A small network was trained on invented records. Each row is its activation on one of them, seen along a few directions.
After each row come some of the record's fields: P, D, F, G.
A field that a record lacks is left out.
The largest differences between rows may come from other fields.
Random noise pushes rows far along 7 fixed directions. That doesn't count. These rows show it; they differ only by the noise:
|   88 | -245 | -187 |  334 |   93 |  530 |  -27 |  119 |  153 |   -2 | -141 | -133 |  -56 | -138 |  183 | -248 | -446 |   49 | -275 |  142 |  160 | -149 |
| -185 |  170 | -134 |  -66 |  198 |   46 |   85 | -292 | -133 |  -55 |  104 |  378 |  374 |  161 | -276 |  374 |   99 |  -27 |  144 | -255 | -100 |  -47 |
| -110 |   88 |  102 |  -99 |   23 | -233 |  170 |   47 | -179 |  295 | -221 |   71 |   -4 | -156 |  242 | -146 |  -81 |  101 |  -14 | -143 |   27 |  224 |
|   41 |  354 | -189 | -250 |  190 | -283 |  337 | -226 | -315 |  -49 |  228 | -162 |  160 |  232 |  -61 |  367 |  111 |  160 | -328 |   -2 | -153 |  186 |
|  196 | -292 |   39 |   62 |    0 | -129 |   59 |  308 |  282 |  185 |  -80 | -175 |   73 |  -46 |  101 |  -36 |  -89 |   38 |   32 |  163 |  162 | -181 |
|   33 |  305 |   46 | -261 |  133 | -415 |  362 |   45 | -404 |  211 |  -59 | -126 |  -88 |  -65 |  149 |   29 |  134 |    6 | -282 |  -69 | -182 |  181 |
|  285 | -108 | -187 |  166 |   76 |  219 |   51 |  183 |  285 | -106 |  216 | -266 |  -45 |  190 |  -67 |   78 |   16 |   57 | -189 |  282 |   83 | -304 |
|  212 | -157 |  251 | -214 | -134 | -473 | -120 |   78 |  396 | -103 |  311 |  136 |  257 |  379 | -456 |  352 |  578 | -109 |  517 |   80 |  116 | -258 |
|  200 | -267 |  202 |    1 |   79 |   83 |  -65 |  109 | -154 | -115 | -210 |   -7 |  -64 | -249 | -125 | -205 |  -60 | -490 | -198 |   42 |  -60 | -236 |

|   34 |  143 | -243 |  236 | -102 |  294 |   42 |  270 |  268 |  185 |  -38 | -198 | -366 |   11 |  341 | -279 | -239 |  432 | -255 |  178 |  109 |  111 |	(P p2; D d2; F f3; G g1)
|  221 |   28 | -115 |   37 |   43 |  -33 |  100 |  209 |  362 |   19 |  234 |    9 |   24 |  198 | -228 |  245 |  236 |   79 |   39 |  149 |  -23 | -299 |	(P p1; D d2; F f3; G g3)
|   25 |  233 |   91 | -190 |   98 | -339 |  187 |   44 | -197 |   31 |  103 |  -20 |   53 |  155 |  -82 |  200 |  456 | -146 |   46 |  -75 | -145 |   41 |	(P p2; F f2; G g1)
|  242 | -281 |   52 |  144 |  147 |  273 |  -52 | -115 | -289 | -337 | -322 |   -4 |  -15 | -407 | -219 | -251 | -327 | -521 | -498 |   25 | -111 | -165 |	(P p1; D d2; F f3; G g3)
| -151 |   94 |  143 | -103 |   12 |  -68 |  -43 |   27 |  -43 |  143 | -105 |  301 |  -17 | -112 |  -74 |   61 |  128 | -184 |  286 | -242 |  -91 | -155 |	(P p1; F f2; G g4)
|  421 | -248 |  -59 |   20 |  -20 | -115 |   34 | -152 |  -53 | -447 |   50 | -550 |   70 |   77 |  -75 |  -85 | -198 |   14 | -593 |  392 |  161 |  250 |	(P p4; D d2; F f3; G g3)
|  272 | -114 |  376 | -126 | -346 |  -95 | -272 |  -73 |   42 | -341 |  164 | -234 | -398 |   86 |  -62 | -407 |  182 |  -95 | -118 |  291 |  154 |  190 |	(P p1; D d1; F f3; G g6)
|  131 |  202 | -139 | -206 |   12 |   58 |  -28 | -236 | -120 | -296 |  376 | -152 |  -86 |  242 | -264 |  255 |   43 |   18 | -298 |  151 | -173 |  -99 |	(P p1; D d2; F f3; G g5)
|  -39 | -495 |  184 |   -8 | -113 |    6 | -205 | -266 |    8 | -129 | -215 | -151 |  323 | -111 |  211 | -212 | -550 |   52 |  -61 |   78 |  381 |  403 |	(P p1; F f2; G g6)
| -403 |  139 | -233 |  -22 |  110 |  103 |   47 | -325 | -139 |   79 |   63 |  281 |  407 |  155 |   33 |  300 | -149 |  259 |  198 | -255 |  -16 |  206 |	(P p2; D d1; F f3; G g5)
|   82 |  -38 |   45 |   41 |   74 |   97 |   41 |  336 |   97 |  151 | -169 |   85 |  -77 |  -65 |   14 |  -80 |   87 | -208 |  -40 |   -7 |  -22 | -158 |	(P p2; D d2; F f3; G g1)
|   89 | -613 |  180 |  -10 |   66 |  -26 | -186 | -103 |   89 | -160 | -131 |  -32 |  518 |  -85 | -140 |  120 | -263 | -339 |  114 |   51 |  190 | -136 |	(P p1; F f2; G g6)
| -165 |  123 |   72 |   60 |  -84 |   61 | -100 |   30 | -146 |  101 | -117 |  186 | -314 | -244 |   31 | -206 |   77 | -111 |  255 | -205 | -146 | -203 |	(P p3; F f2; G g2)
|   86 |   70 | -229 |   49 |  172 | -248 |  288 |  -24 |  119 |   21 |  115 |    2 |  360 |  142 | -167 |  390 |  112 |  181 |   -2 |    1 |  -32 |   -7 |	(P p3; D d1; F f3; G g3)
|   20 |  -98 |   87 | -117 |    4 |  -53 |  -85 |   84 |  149 |   57 |   71 |  137 |  114 |   86 | -164 |  161 |   91 | -109 |  212 |  -19 |   10 | -232 |	(P p1; D d2; F f3; G g5)
| -134 |  285 | -453 |  326 |  383 |  627 |  174 |  -67 | -234 | -128 |  361 |  -11 |  -81 |  163 |  -69 |  264 |  260 | -125 |  -70 |  -57 | -342 | -531 |	(P p4; F f1; G g5)
|   72 |  -53 |  -61 |   11 |  -68 |   84 | -146 |  240 |  585 |   55 |  152 |  198 |  152 |  294 | -252 |  299 |  155 |   62 |  318 |   52 |  104 | -274 |	(P p2; D d2; F f3; G g4)
|  -54 |  297 |  -70 |  186 |   46 |  258 |  144 |  333 |   79 |  260 |  124 | -170 | -389 |  201 |  407 | -243 |  258 |  221 |  -63 |   84 |   60 |   19 |	(P p2; F f2; G g6)
| -236 |  250 | -258 |  116 |  118 |  302 |  103 | -251 | -279 |  -38 |   42 |   22 |   21 |   91 |  177 |  -33 | -149 |  221 | -249 |  -84 |  -55 |  263 |	(P p2; D d1; F f3; G g6)
|   68 |  128 | -152 |   -1 |  181 | -494 |  463 |  261 |   57 |  321 |  -51 | -104 |  242 |  -13 |   89 |  332 |  272 |  138 |   19 |  -24 | -135 |   21 |	(P p2; F f1; G g4)
|  433 | -382 |  440 |   -6 |  -78 | -121 | -164 |  443 |  204 | -162 |  -92 |  -33 | -196 | -116 | -301 | -238 |  389 | -654 |   39 |  216 |  -19 | -373 |	(P p4; D d1; F f3; G g3)
|  -77 |  181 |  332 |  -95 | -202 |  -24 | -180 |   19 | -311 |  -40 |  102 |  -70 | -552 |  -32 |  137 | -389 |  443 | -230 |  198 |  -39 | -118 |  -48 |	(P p4; F f1; G g2)
| -185 |  392 | -147 |  -48 |   22 |  -17 |   85 | -179 | -208 |   38 | -114 |  255 |  -67 |  -35 |  -57 |   39 |    4 |  131 |  -75 | -246 | -148 |  196 |	(P p2; D d2; F f3; G g4)
| -159 |  -91 | -270 |  240 |  167 |  488 |  -19 |   47 |  106 |   82 | -154 |  136 |  149 |  -90 |   93 |   41 | -418 |   47 | -104 |  -70 |    6 |  -99 |	(P p2; D d1; F f3; G g1)
|  189 | -405 |  315 |    9 | -254 |  -42 | -245 |  268 |  357 |   57 | -134 | -271 | -173 |  -96 |  242 | -370 | -223 |   -1 |   30 |  255 |  336 |   70 |	(P p1; F f2; G g1)
|   22 |   84 |    5 |  -49 |  109 |  -99 |  156 |   12 |  -72 |   46 |  135 | -104 |   60 |  142 |   61 |  111 |  196 |    4 |   -5 |   15 |    3 |    1 |	(P p1; F f2; G g6)
|  -55 | -138 |  112 |  -13 |  183 |  126 |  -39 | -245 | -471 | -251 | -243 |  136 |  147 | -325 | -167 |  -42 | -147 | -545 | -206 | -166 | -222 |   -5 |	(P p4; F f1; G g1)
|  -18 |  141 |    2 | -131 |  178 | -242 |  323 |  219 | -135 |  389 | -233 |   20 |   53 | -177 |  204 |   41 |  -95 |   35 | -180 | -112 |  -89 |   96 |	(P p1; D d2; F f3; G g3)
|  194 |   98 | -186 |  289 |   83 |  178 |  151 |  -46 |  -12 | -229 |  263 | -275 | -216 |   98 |    2 |  -63 |  251 |   62 | -190 |  185 |  -29 | -160 |	(P p1; F f1; G g3)
|  -62 |  -40 |   -4 |   14 | -129 |  110 | -141 |   22 |  143 |    8 |  128 |  -52 |  -22 |  167 |   88 |  -45 |  -19 |  151 |  102 |   87 |   98 |   41 |	(P p2; D d1; F f3; G g5)
|   50 | -302 |    1 |  116 |  -87 |  421 | -222 | -286 | -257 | -371 | -154 | -307 | -110 | -199 |  186 | -443 | -624 |  -59 | -520 |  201 |  145 |  324 |	(P p4; D d1; F f3; G g5)
| -123 |   29 |  157 |   14 | -104 | -198 |  119 |   60 |  -98 |  274 |  -86 |  -68 | -166 | -161 |  386 | -287 |   35 |  177 |  123 |  -39 |   60 |  216 |	(P p1; F f1; G g6)
|   91 | -267 |  164 |  -93 | -290 | -127 | -266 | -163 |  287 | -128 |  -45 | -138 |  104 |   81 |   66 | -157 | -342 |  281 |   16 |  162 |  414 |  394 |	(P p1; D d2; F f3; G g1)
|  175 |  110 |  191 | -158 | -296 |  123 | -372 | -127 |   50 | -467 |  375 |  -94 | -429 |  282 | -304 | -128 |  314 | -150 |  -12 |  207 |  -27 |  -47 |	(P p4; D d1; F f3; G g2)
|   31 |  126 | -234 | -170 |   68 |  105 |   19 | -390 | -228 | -276 |  237 | -165 |   95 |  135 | -142 |  248 | -271 |  127 | -406 |   97 | -110 |   95 |	(P p1; D d2; F f3; G g5)
| -131 |  177 |  -37 |   36 |  -61 |  135 |  -47 | -135 | -307 |  -46 |  -60 |   55 | -201 |  -41 |   75 | -239 |   46 |    7 | -112 |  -91 |  -89 |   98 |	(P p2; D d2; F f3; G g5)
| -277 |  320 |   94 | -187 | -150 | -163 |  -28 |   13 |  -54 |  294 |  104 |  329 | -234 |   -8 |   23 |   21 |  262 |  138 |  462 | -251 | -153 |  -98 |	(P p1; D d1; F f3; G g2)
|  143 | -376 |  200 | -172 | -147 |   -6 | -308 | -343 | -113 | -433 |   44 | -161 |  113 |  -46 | -199 |  -60 | -283 | -229 | -172 |  171 |   89 |   89 |	(P p1; D d1; F f3; G g5)

Here are new rows. What are their fields?
|  -18 | -193 | -213 |  116 |  -35 |  181 | -111 |  182 |  488 |  167 |  153 |   34 |  103 |   58 |  -53 |  258 | -183 |  209 |  329 |   69 |   67 | -459 |	(P p1; D d1; F f3; G g2)
|    4 |  -14 | -152 |  -44 |  182 |   99 |  116 |  -18 | -185 |   64 |  -64 |  -25 |   90 | -148 |  -19 |  126 | -258 |  -93 | -231 |  -34 | -159 | -185 |	(P p1; D d2; F f3; G g5)
| -100 | -127 |  231 |    2 |  -12 |  307 | -243 |  -15 | -148 | -135 | -105 |  290 |  -18 |  -42 | -133 | -177 |  131 | -469 |  136 | -133 |  -41 | -131 |	(P p2; D d1; F f3; G g5)
| -300 |  127 | -202 |  138 |  161 |  171 |  197 | -277 | -198 |  126 | -133 |  165 |  216 | -161 |  234 |   28 | -325 |  240 |  -86 | -217 |  -13 |  293 |	(P p1; F f1; G g3)
|  -25 |  489 | -316 | -121 |  161 |  -85 |  160 | -398 |  -76 | -268 |  275 |  352 |  261 |  274 | -581 |  605 |  271 |   93 |  -38 | -190 | -266 |    5 |	(P p3; D d2; F f3; G g4)
|  -12 |   27 |  124 |  -99 | -426 |  -28 | -369 |  -47 |  330 | -100 |   14 |  109 | -264 |   98 |  -72 | -183 |  -47 |  238 |  185 |   60 |  170 |  204 |	(P p2; D d2; F f3; G g4)
|  -54 |  348 |  -72 |  136 |  -56 |  385 |    8 |   -5 |  -44 |  -10 |  171 |    2 | -482 |   87 |  164 | -303 |   94 |  185 | -174 |   44 |  -38 |   63 |	(P p1; D d1; F f3; G g6)
|   52 |  197 | -355 |  122 |  265 | -128 |  421 |  -29 | -214 |   40 |  101 | -273 |   90 |  -53 |   74 |  270 |   26 |  137 | -251 |   22 | -219 |  -73 |	(P p3; F f1; G g1)
|  269 | -230 |   53 | -195 |  150 | -274 |  160 |  219 | -230 |   11 |  -56 | -412 |   48 | -159 |    8 |  108 | -109 | -338 | -385 |  209 | -201 | -209 |	(P p4; D d1; F f3; G g5)
|   63 |   30 |  101 |   64 |  -67 |  229 |  -91 |   19 |  -24 | -161 |  -97 |   65 | -223 |   -2 |    6 | -321 |    9 |  -95 | -238 |   61 |   63 |  222 |	(P p2; D d2; F f3; G g3)
|   -2 |   33 |   69 |   51 | -200 |  -59 |  -72 | -184 |   31 | -122 |   94 |  -90 | -110 |  112 |  109 | -248 |   -4 |  286 |    0 |   91 |  198 |  352 |	(P p3; D d1; F f3; G g6)
| -154 |  -46 |   32 |  145 | -102 |  -74 |  119 |  351 |  157 |  533 |  -95 | -117 | -261 | -207 |  544 | -279 |  -69 |  315 |  279 |    0 |   86 |  -77 |	(P p1; F f1; G g5)
|  188 |   43 |  -41 |   84 |  -31 |  100 |  -23 | -150 |  -83 | -353 |  140 | -348 | -136 |  173 |    8 | -140 |   62 |   30 | -351 |  215 |   95 |  207 |	(P p2; F f2; G g1)
|  100 |  -77 |   76 |  -47 |  -32 |   68 |  -38 | -337 | -381 | -403 |   97 | -407 |  -63 |   26 |  117 | -210 | -145 |  -89 | -474 |  210 |   27 |  377 |	(P p4; F f1; G g6)
| -194 |  -97 |   80 |   -3 | -174 |  183 | -384 | -522 | -141 | -361 |  154 |  188 |   54 |    4 | -225 |  -10 |  -61 |  -93 |  313 | -136 |   13 |  -70 |	(P p1; F f1; G g2)
|   43 |   90 | -162 |   -7 |   46 |  292 |  -51 | -345 |  -44 | -359 |  263 | -261 |   51 |  281 |   19 |   97 | -204 |  172 | -380 |  172 |  131 |  275 |	(P p1; F f2; G g1)
|  197 | -148 |  288 | -191 | -375 | -367 | -255 |  167 |  369 |  -95 |  332 | -319 | -164 |  329 |  -18 |   -1 |  405 |   86 |  342 |  299 |  189 |    2 |	(P p2; F f1; G g2)
|  -78 |  144 | -195 | -126 | -107 |   41 | -120 | -201 |   62 | -124 |   40 |  138 |   66 |  102 | -197 |  239 | -135 |  147 |  -47 |  -58 |  -80 |   62 |	(P p2; D d2; F f3; G g4)
|   16 |  284 |  -99 |  -41 |  189 |  -35 |  191 |  -33 | -105 |    1 |   71 |  105 |   21 |   52 | -157 |  255 |  225 | -100 |  -68 | -118 | -177 | -137 |	(P p1; F f2; G g4)
